Each row below holds a small network's activations on one input, seen along a few directions.
Each table varies a few parts of the input and shows all the possible inputs, shuffled.
Descriptions start from the smaller parts, as in this example, which fits no table here: line(4) and (point or (values(2) and ring(5)) or ring(11)).
Shared parts are said once, and a part with two or three values counts as separate values.

Other details of the inputs shift rows strongly along two fixed directions, in all tables alike. That doesn't count.

Table:
row 1: [ 60 -26 -32 -22   0  45   8   9 -59  -6 -26   7]
row 2: [-32  16  16  28   2 -42  -7  -7  48   4  28 -15]
row 3: [-23 -62   7  45  59 -23  27  18 -14  -2 -33   9]
row 4: [-11 -60   0  37  48 -13  22  13 -22  -3 -36  19]
row 5: [-43  13  15  28   0 -46   4 -14  30 -16  40 -19]
row 6: [ -6 -46 -21  46  73  45 -15  26 -25 -34  -1  14]
row 7: [-63  13  37  41   1 -46  -9  -1  46  10   1  -1]
row 8: [  1   1 -15 -15 -10  42 -23  -9 -22 -10  17  28]
row 9: [ 51   8 -51 -29   6  93 -24  16 -50 -39   5  -3]
row 10: [-20 -11  39  32 -18 -55  18   6  31  18  -7 -22]
row 11: [-18 -54   1  23  74  -9  22  26 -23   2 -18   0]
row 12: [  6 -16   8  14  17 -22  17  -1  21   6 -18  -3]
row 13: [ 10  21 -32 -32 -11  66 -22 -12 -29 -27 -13  26]
row 14: [ 32  31  -9 -60 -47  22   0   2  -2  10 -21 -11]
row 15: [  1 -59  -2  40  59 -12  22  29 -25  -4  -6 -29]
row 16: [-18   6  -2  22  30 -10  -4  -4   6 -25  27 -19]
row 17: [ 27  -9  -1 -31   0  26   2  15 -12  21 -12  38]
row 18: [-66  13  27  30  -4 -37  -2  -8  23 -13  10  -4]
row 19: [ 28 -54 -24  68  61  38 -11  -7 -25 -37   1  13]
row 20: [ 10  54 -18 -42 -52  37 -15 -11 -17 -25   8 -14]
row 21: [  3   0   6  42  11  -4  -8 -16  23   2   9   6]
row 22: [ -8  44  -2 -61 -54 -36  30 -31   7  13  -5  -8]
row 23: [-49  50  21 -29 -62 -19 -13 -33  17   2  21   9]
row 24: [-17  -7  20   5   3 -51  17   1  38  17   9 -13]
row 25: [ 39 -51 -19  70  67  38 -13   7  -6  -9   9  20]
row 26: [-38 -10  31  -1   7 -43  10  15  31  23  -3   1]
row 27: [ 30  30 -27 -68 -43   8  21 -28 -19   2 -18  10]
row 28: [  8  22  10 -50 -33   8   3  -3   3  24 -21  28]
row 29: [-37 -17  29   6  -9 -58  22  -6   1  19 -11  12]
row 30: [ -4  40  16 -63 -51 -22  -3   1  19  23   6 -33]
row 31: [-11  55  11 -39 -83  -5 -15 -26  -1   2  46 -12]
row 32: [  1 -42   4  75  30  12 -10   6 -19 -25  12 -10]
row 33: [-11 -12  37  27  -5 -68  22  -5  36  27  18   4]
row 34: [  7  31  -4 -84 -15  23  -7   7  -2  18 -16   7]
row 35: [ -1 -26   7  19  -5 -27  25   5 -15   1 -15 -15]
row 36: [ 61 -14 -47 -43   2  66  10  13 -58 -14 -36   0]
row 37: [-76  15  37  28  16 -49  -4   4  25  -8  28 -17]
row 38: [-16  28  12 -65 -58 -37  13 -13  -9  29   6  22]
row 39: [-22  40  20 -59 -46 -21   7  -7  25  24 -20   8]
row 40: [-55  13  26  23   5 -32 -14   7  40  12  16  -1]
row 41: [-56   2  43  46  -5 -44  -6  -5  42  28  30  12]
row 42: [ 13  50 -18 -38 -59  39 -16 -17 -18 -22   9  -8]
row 43: [ 54  11 -57 -25  17  87 -15 -11 -39 -45 -12  14]
row 44: [ 56  10 -42 -27  19  85 -41  23 -30 -18  -8 -11]
row 45: [ 15 -51  -8  88  63  27 -17  29  -4 -19 -15 -13]
row 46: [ 40  24 -23 -69 -44  -1  12 -21 -27  11   4  18]
row 47: [ 36  33 -13 -58 -38  15   9 -18   7   8 -20  12]
row 48: [-26  13  33  48 -23 -33  -9  -6  31  17  20 -19]
row 49: [ 49 -22 -50 -36  29  42  17   5 -40 -10 -16   9]
row 50: [ -7   5   1  22  31 -10 -18   2  25  -6  15 -16]
row 51: [-39  11  35  58 -19 -47  -6  -3  41   9  14 -25]
row 52: [-19  41  -5 -87 -45 -11  17  -6  -8  19  -4   8]
row 53: [ 23 -55  15  56  34  -5  10  24  -5   9 -17  -5]
row 54: [ -8  36   1 -64 -60 -26  20  -4  -5  15  11 -24]
row 55: [ 25   4 -31  -7  18  76 -27   4 -16 -10 -28  32]
row 56: [-19  -3  23  -2  12 -51  12  -1  35  18   7 -22]
row 57: [-21  -7   6  51  12 -22   2 -22  15 -25  15  -5]
row 58: [  5 -50 -10  73  77  29 -13  34 -27 -40  11 -24]
row 59: [ 14 -63  -1  41  63  22   7  27 -10  -1 -44  27]
row 60: [ 60  12 -51 -17  21  82 -24  -3 -17 -24 -21  17]
row 61: [ 19  42  17 -57 -72 -13   5  -3   7  33  14  -3]
row 62: [-15  -8  38  29  -7 -65  22 -11  38  22   2  -1]
row 63: [ 36  26 -22 -66 -44   3  15 -28 -24   7 -11  15]
row 64: [  9 -32  11  16  -5 -34  18  10 -24  12   8  -7]
row 65: [ 15  38   2 -17 -47  20 -19  -7   5  18  27  -4]
row 66: [-11  65   4 -43 -64  -3 -23  -4  26  10  25 -24]
row 67: [-56  18  32  16  14 -34 -20   8  37  10  14 -10]
row 68: [ 20 -50 -14  88  74  23  -9   6   6 -21 -13   9]
row 69: [ 48 -16 -47 -43  39  45  16   4 -44  -8 -16   0]
row 70: [-59   7  44  48  -6 -44  -7 -10  43  22  12   8]
row 71: [  8 -46  -6  64  42   4  -8  -9  -8 -24  28   8]
row 72: [ 65 -15 -37 -43   9  69  -9  27 -30  -3 -22  -2]
Description of these inputs: values(3) and line(4) and line(6).
Changing only the values(3) part turns row 34 into row 56. The same change can be made to row 7. Which row results?
> row 60
Changing only the values(3) part turns row 37 into row 58. The same change can be made to row 6. Which row results?
> row 9
Which other rows does row 36 become when the values(3) part takes its other values? List them by row number.
> row 3, row 22
Which other rows does row 59 become when the line(6) part takes its other values? List them by row number.
> row 17, row 26, row 28, row 34, row 39
Which other rows does row 59 become when the values(3) part takes its other values? List them by row number.
> row 10, row 47
Start at row 4 and move only the line(4) part, one step at a time. The first step leads to row 59. Which rows follow, in order?
> row 55, row 13
